[[ 0.2  0.2  0.2  1.4 -0.2  1.0  1.0 -0.2 -0.3 -1.1 -1.1  1.1]
 [ 0.3 -0.7 -0.7 -0.8  0.5  0.3 -0.4 -0.4  0.9 -0.6  0.5 -0.1]
 [ 0.4  0.1  0.4  0.5  0.7 -0.2  0.2  1.1  1.1 -0.3 -0.5 -0.4]
 [ 0.3 -0.4 -0.4 -0.5  0.5 -0.1 -0.5 -0.1  0.7 -0.2  0.5 -0.4]
 [ 0.5 -0.3 -0.3 -1.8  1.2 -1.3 -1.4  0.8  1.5  1.4  1.9 -1.9]
 [-0.3 -0.5 -0.1 -0.4 -0.1  0.0  0.0  0.2  0.6 -0.6 -0.4  0.2]
 [ 0.5  0.4  0.1  0.3  0.3  0.0 -0.2  0.0 -0.3  0.6  0.8 -0.3]
 [ 1.4  0.2  0.3  0.9  2.0 -0.2  0.3  1.8  2.5 -1.0 -0.9 -1.4]
 [-0.2  0.8  1.0  0.9 -0.3  0.2  1.0  0.8 -0.3  0.3 -0.9  0.7]
 [ 0.5  0.4  0.0  0.3  0.4 -0.1 -0.4 -0.1 -0.4  0.7  1.0 -0.5]] ==> 1.1

[[-0.21  0.14  0.10 -0.13  0.13  0.09 -0.07 -0.21  0.14]
 [ 0.06 -0.14 -0.21  0.13 -0.13 -0.18  0.13 -0.15  0.10]
 [-0.18  0.04 -0.18 -0.17  0.03  0.09 -0.11 -0.18  0.11]
 [-0.17  0.14  0.15  0.03  0.14 -0.05  0.02 -0.20  0.14]
 [-0.22  0.08  0.03 -0.17  0.08  0.06 -0.16 -0.20  0.15]
 [-0.17  0.17  0.13  0.06  0.16 -0.05  0.01 -0.04  0.00]
 [ 0.00  0.00 -0.21  0.17  0.01 -0.22  0.15 -0.11  0.05]
 [ 0.00 -0.12 -0.22  0.12 -0.13 -0.14  0.13 -0.19  0.12]
 [ 0.04 -0.05  0.04  0.09 -0.11 -0.06  0.17 -0.18  0.05]
 [-0.16 -0.03 -0.22 -0.16  0.00  0.09 -0.09 -0.16  0.11]
 [ 0.07 -0.14 -0.21  0.13 -0.16 -0.16  0.10 -0.14  0.09]] ==> 0.14

[[ 196.62  -85.24   53.82  117.92   36.75  113.67  301.40  -96.65   64.35
    71.18  148.67   74.42  188.62  272.46]
 [ 196.62  -15.60  306.51   37.25  214.58  -18.38   94.03  129.61  -30.77
   257.23  164.86  206.57  148.78  272.46]
 [ 205.19  -85.24  -41.06  117.74   72.95   76.41  305.62 -204.04   28.64
    23.11  164.86   57.46  175.79  272.46]
 [ 196.62  -86.16  193.95   38.03  223.54   76.41   20.11   92.20    1.09
    98.58  164.86  143.93  147.35  272.46]
 [ 196.62  -85.24  192.83   43.61  221.43   74.07   13.26   95.89   -4.45
    97.14  164.86  153.73  151.46  272.46]
 [ 196.62  -27.46  240.62   24.39  202.54  -20.94  108.66  143.28  -55.48
   230.01  168.43  195.97  152.15  272.46]
 [ 196.62  -85.24   46.64  107.70   46.49  121.01  295.02  -95.70   77.21
    74.26  147.69   71.69  184.51  272.46]
 [ 196.62  -85.24   53.72  116.77   34.92  113.42  301.04  -96.77   64.74
    71.11  148.80   74.72  188.25  272.46]] ==> 272.46

[[-0.15 -0.83  0.17 -0.52 -1.01  0.16 -0.21  0.71  0.06 -0.32 -0.43 -1.68
   1.50 -0.58 -0.96  0.69]
 [ 0.25  1.57  0.43  0.76  1.66  0.45  0.68 -0.50  0.47  0.59  0.83  2.25
  -1.37  1.40  1.83 -0.38]
 [ 0.34  0.93  0.23 -1.04  1.20  0.43 -0.44  1.51 -0.07 -0.62 -0.91  1.53
  -1.10  1.23  1.43  1.34]
 [-0.44  1.23  0.48  1.82  1.68  0.33  1.24 -2.02  0.56  1.21  1.61  2.06
  -0.82  1.60  1.67 -1.85]
 [ 0.38 -1.28 -0.12 -0.64 -1.16 -0.43 -0.52  1.02 -0.07 -0.42 -0.59 -2.07
   1.79 -1.41 -1.51  0.79]] ==> 0.69

[[ 250.660  -68.089 -153.207 -128.162 -109.356 -108.361 -115.869]
 [-173.493  -92.331  132.823 -142.069    8.482  -40.210 -132.311]
 [-169.608   -9.989  147.186 -137.979 -101.577 -137.050 -138.228]
 [ 177.642   16.888  -47.749 -127.458 -115.042   31.943  134.929]
 [ -60.330   90.249    6.161  159.800  -58.903   40.057  -13.552]
 [  10.581   58.975   65.812 -148.758   38.185 -151.778 -146.478]
 [-163.678   62.279 -133.542   94.870   16.522 -180.727  -87.209]] ==> -115.869
---
5389  6938  7182  5170  4688
7109  7196  3588  4249  5231
8117  8854  2724  2678  4627
--> 3588, 8854

  9  534  785   86  585 --> 785, 785

 10   -7  -15   -9    0   -5  -16
-12    6  -23  -15  -26    8   26
-21  -39   -3  -15   -3    4   17
--> -15, 26

 659  -548    -3   123  -135 --> -3, 659

2  5  1  5  2  6  8 --> 5, 8

-44    2   41    3   -1  -17   15
 -1    2  -18  -11  -13   -2  -13
 22   32  -34  -19  -19    9  -41
--> -11, 41

-30  -11  -33   44   -4 --> -33, 44

196   28   23  137  108  129  119 --> 137, 196
---
[[-25   5 -30  -8]
 [ 10 -12 -69 -33]
 [ 70  22   0   2]]
0

[ 30  -6  52 -78   6 -58 -34]
52

[ 82 -88  19 -66 -14  -3]
19

[[  8  22  -2  69]
 [  3  23  -2  60]
 [ 31  29  -6 -24]]
-6

[[-41 -41  88  49  -9  -5 -58]
 [-15  -4  -6   6 -23  -1 -12]]
-6

[ -2 -32  83  79  36]
83

[[-19  -4 -11  -7   3 -46  12]
 [ 40  84 -49  32  51 -31  41]
 [ 32  42   4  -6 -45 -27   3]]
4

[-44 -69 -40   2 -62 -47]
-40

[ 73 -52  -6 -34]
-6
---
-38    8  -54  -19
 75    1   62   66
-> -54

 -8   14    5   -8  -16   -1   79 -> -1

 31   78  -40   34  -20 -> 34

 33  -20   10   -1   78   10   -2 -> 10

 74   13   74   -4
 -3  -39    6  -36
 32  -34    5    4
-> 74

  7    0    3   -5  -12   -4
 -7   -7   -2   -1  -67    6
-> -12
---
Input: [[72, -39, 36, 58], [18, 75, -90, 11]]
Output: 75
Input: [0, -39, -26, -16, -49, -68]
Output: -39
Input: [1, 69, 32, -28, 33, 46]
Output: 69
Input: [[73, -19, 26, -13, 11], [78, -7, 30, -11, 9], [81, 21, 37, -1, 1]]
Output: 21
Input: [-30, 27, -5, -75, 58, 22, -34]
Output: 27
Input: [5, 2, 35, -89, -20, 11]
Output: 2
Input: [[14, -35, 79, -4, -52, -5, 60], [27, 5, 25, -4, 21, 24, 3], [-85, -35, -4, -6, -64, -41, 5]]
Output: -35
Input: [[-26, -7, 16, 50, 7, 22], [-66, -25, 86, -29, -36, -56]]
Output: -25
